Small tables with named rows and columns. After each table, cells are looked up by row and column.

Table pivogu
|  | zel | gelo | bez | dol | gevelen |
|---|---|---|---|---|---|
| naf | 4.80 | 3.56 | 2.61 | 0.09 | 4.57 |
| pader | 4.36 | 5.29 | 5.84 | 3.95 | 5.17 |
| raf | 2.92 | 6.64 | 8.84 | 1.85 | 4.62 |
| tezi | 4.23 | 7.01 | 8.88 | 7.67 | 5.25 |

What is the dol of naf in pivogu?
0.09
What is the gevelen of tezi in pivogu?
5.25
What is the zel of raf in pivogu?
2.92
What is the zel of naf in pivogu?
4.80
What is the bez of pader in pivogu?
5.84
What is the zel of pader in pivogu?
4.36
What is the bez of raf in pivogu?
8.84
What is the gevelen of raf in pivogu?
4.62
What is the dol of pader in pivogu?
3.95
What is the dol of tezi in pivogu?
7.67
What is the zel of tezi in pivogu?
4.23
What is the gelo of pader in pivogu?
5.29
Row with the largest bez: tezi

dabuz:
,vib,zomelot,banopo,bez,bevap,kudolib,buz
depeke,0.6,0.4,0.7,0.4,0.6,0.6,0.7
luperog,0.6,0.5,0.5,0.1,0.6,0.5,0.6
maki,0.5,0.4,0.7,0.4,0.4,0.6,0.6
vovivu,0.6,0.5,0.6,0.7,0.5,0.4,0.4
pobug,0.6,0.4,0.6,0.4,0.5,0.5,0.5
dube,0.5,0.6,0.5,0.5,0.6,0.5,0.6
paf,0.6,0.5,0.4,0.7,0.5,0.5,0.5
geg,0.6,0.4,0.9,0.3,0.6,0.4,0.5
limadul,0.4,0.6,0.6,0.4,0.6,0.5,0.7
sofal,0.5,0.7,0.5,0.5,0.7,0.7,0.5

bez of dube is 0.5
buz of luperog is 0.6
banopo of pobug is 0.6
zomelot of vovivu is 0.5
vib of depeke is 0.6
bez of sofal is 0.5
bez of vovivu is 0.7
zomelot of limadul is 0.6
bevap of depeke is 0.6
zomelot of depeke is 0.4
buz of geg is 0.5
vib of dube is 0.5
bevap of pobug is 0.5
buz of vovivu is 0.4
kudolib of sofal is 0.7
bez of paf is 0.7
buz of pobug is 0.5
zomelot of maki is 0.4
kudolib of maki is 0.6

zad =
	nid	zalubu	zikuruv	peguv	roze	geretid	rir
mem	-26.67	47.52	4.45	-18.82	50.39	-17.87	-77.89
zep	14.23	-8.38	-15.86	4.66	-14.05	25.52	17.86
fasifa	-17.69	-14.78	-34.17	44.03	-84.53	54.63	-21.53
kep	6.37	-8.71	-20.40	8.60	-26.09	21.25	22.42
tok	-0.75	46.47	-33.47	-17.20	51.02	66.30	-7.80
fopid	10.20	42.46	-33.74	-33.43	55.89	67.51	15.90

What is the peguv of tok in zad? -17.20
What is the rir of mem in zad? -77.89
What is the zikuruv of kep in zad? -20.40
What is the nid of zep in zad? 14.23
What is the zalubu of fopid in zad? 42.46
What is the rir of fasifa in zad? -21.53
What is the nid of fopid in zad? 10.20
What is the zikuruv of fasifa in zad? -34.17
What is the nid of tok in zad? -0.75

kobibal =
	buped	divuzir	metoku	bir	deku	fesot	muko	tun	dopipar
gav	28.527	-80.389	-3.873	9.874	-13.492	38.868	3.105	-23.437	-70.830
defupa	-6.487	-12.705	20.872	9.970	-23.405	-35.885	14.188	29.602	-28.845
tis	-31.871	69.449	8.043	-9.952	-26.838	1.161	-0.064	-8.620	65.200
tid	4.717	-45.892	-16.167	-32.021	6.101	-8.750	-22.415	40.082	-9.291
vis	-46.673	85.111	13.121	8.143	-9.722	13.499	-9.569	5.457	84.984
lemevo	33.257	-46.402	-26.588	3.165	5.758	-26.221	-34.708	1.904	-42.191
lunat	11.949	-26.747	-1.937	23.821	17.811	12.617	5.301	-15.763	-28.691
zolot	2.061	-36.590	-32.224	-38.021	21.832	-51.898	17.969	19.722	-23.009
gasupa	35.362	-63.917	6.282	-16.762	20.012	-19.433	16.557	-25.055	-78.889
dilo	-13.272	13.163	-9.521	-2.184	-0.414	24.382	2.946	-5.152	5.134

What is the fesot of dilo in kobibal?
24.382
What is the divuzir of lemevo in kobibal?
-46.402
What is the fesot of vis in kobibal?
13.499
What is the metoku of lemevo in kobibal?
-26.588
What is the buped of lunat in kobibal?
11.949
What is the deku of dilo in kobibal?
-0.414
What is the metoku of tis in kobibal?
8.043
What is the metoku of lunat in kobibal?
-1.937
What is the tun of tid in kobibal?
40.082
What is the deku of lemevo in kobibal?
5.758
What is the tun of tis in kobibal?
-8.620
What is the bir of zolot in kobibal?
-38.021
What is the fesot of lunat in kobibal?
12.617
What is the bir of vis in kobibal?
8.143
What is the divuzir of lunat in kobibal?
-26.747

Table malad
	munin	bisobi	lol	vemar	fodo	fevun
bobop	165	133	151	146	145	150
sep	139	155	147	150	147	146
pelur	164	142	155	150	153	149
kupab	146	149	148	149	145	147
milevut	135	140	156	159	105	131
lilunep	140	147	134	139	149	156
semaf	150	153	142	143	166	156
vez	147	69	40	76	125	217
fon	140	151	142	145	147	151
gimisu	144	149	146	147	146	148
ras	145	157	145	146	162	152
budore	157	146	150	148	154	151
gimegi	153	142	149	147	146	149

bobop, munin => 165
budore, vemar => 148
bobop, bisobi => 133
sep, bisobi => 155
ras, munin => 145
pelur, fevun => 149
sep, lol => 147
budore, fodo => 154

ripumut =
         kubu  pizizat  ven  lir  fonolep  zodop  gunuruz  mes  bokas
dufubig    56       59   58   69       74     59       91   44     49
morafon    38       58   33   44       41     59       35   83     78
vetud      42       59   29   37       32     57       19   84     78

zodop of vetud = 57
fonolep of morafon = 41
ven of vetud = 29
lir of dufubig = 69
fonolep of dufubig = 74
mes of morafon = 83

vevabi:
fields: rosila, pokeno
letuz: [0.74, 0.21]
kezu: [0.70, 0.38]
fis: [0.69, 0.81]
tifoz: [0.57, 0.65]
minosi: [0.69, 0.63]

pokeno of minosi: 0.63
rosila of minosi: 0.69
rosila of fis: 0.69
rosila of tifoz: 0.57
rosila of kezu: 0.70
pokeno of letuz: 0.21
rosila of letuz: 0.74
pokeno of fis: 0.81

Table mam
|  | fidugu | rav | luf | vutibi | voda | lezi | lirob | bafarun |
|---|---|---|---|---|---|---|---|---|
| nuz | 113 | 92 | 69 | 119 | 69 | 36 | 90 | 144 |
| farevof | 141 | 45 | 17 | 191 | 144 | 57 | 154 | 114 |
| bime | 99 | 105 | 111 | 115 | 128 | 67 | 102 | 91 |
| zuliv | 126 | 60 | 84 | 172 | 143 | 139 | 118 | 91 |
| vanis | 90 | 105 | 124 | 124 | 85 | 107 | 87 | 114 |
| gek | 127 | 23 | 185 | 194 | 45 | 152 | 40 | 223 |

lirob of nuz is 90
luf of bime is 111
lezi of farevof is 57
voda of farevof is 144
voda of nuz is 69
rav of gek is 23
vutibi of zuliv is 172
rav of bime is 105
lezi of zuliv is 139
luf of zuliv is 84
bafarun of zuliv is 91
luf of gek is 185

fovoluk.tsv
	boza	tevenu	toradir	maz
gesup	19	222	179	51
metug	39	174	92	150
puzusug	92	35	47	68
kedu	56	122	69	194

metug, maz -> 150
puzusug, tevenu -> 35
kedu, boza -> 56
kedu, maz -> 194
puzusug, maz -> 68
metug, boza -> 39
gesup, maz -> 51
kedu, toradir -> 69
puzusug, boza -> 92
gesup, boza -> 19
gesup, toradir -> 179
kedu, tevenu -> 122
puzusug, toradir -> 47
metug, toradir -> 92
gesup, tevenu -> 222
metug, tevenu -> 174

Table vubo
|  | dugikog | dup | togun | ter | benebik | pov |
|---|---|---|---|---|---|---|
| konedek | 32.148 | 28.583 | 1.515 | 29.128 | 27.419 | 43.169 |
| porimi | 30.520 | 37.383 | 77.427 | 31.632 | 32.594 | 38.098 |
| bom | 33.458 | 32.123 | 40.053 | 32.009 | 30.795 | 36.733 |
| seru | 33.278 | 38.021 | 21.128 | 36.356 | 38.369 | 44.279 |
| tenozo | 34.891 | 32.557 | 59.217 | 32.646 | 33.825 | 34.562 |
| nabe | 38.263 | 27.922 | 5.048 | 32.537 | 29.090 | 30.721 |
| rabefe | 26.174 | 35.983 | 40.123 | 34.605 | 33.735 | 30.240 |

tenozo, togun => 59.217
konedek, pov => 43.169
rabefe, dugikog => 26.174
nabe, togun => 5.048
bom, pov => 36.733
nabe, dup => 27.922
bom, benebik => 30.795
tenozo, ter => 32.646
seru, dugikog => 33.278
seru, dup => 38.021
konedek, ter => 29.128
rabefe, benebik => 33.735
porimi, pov => 38.098

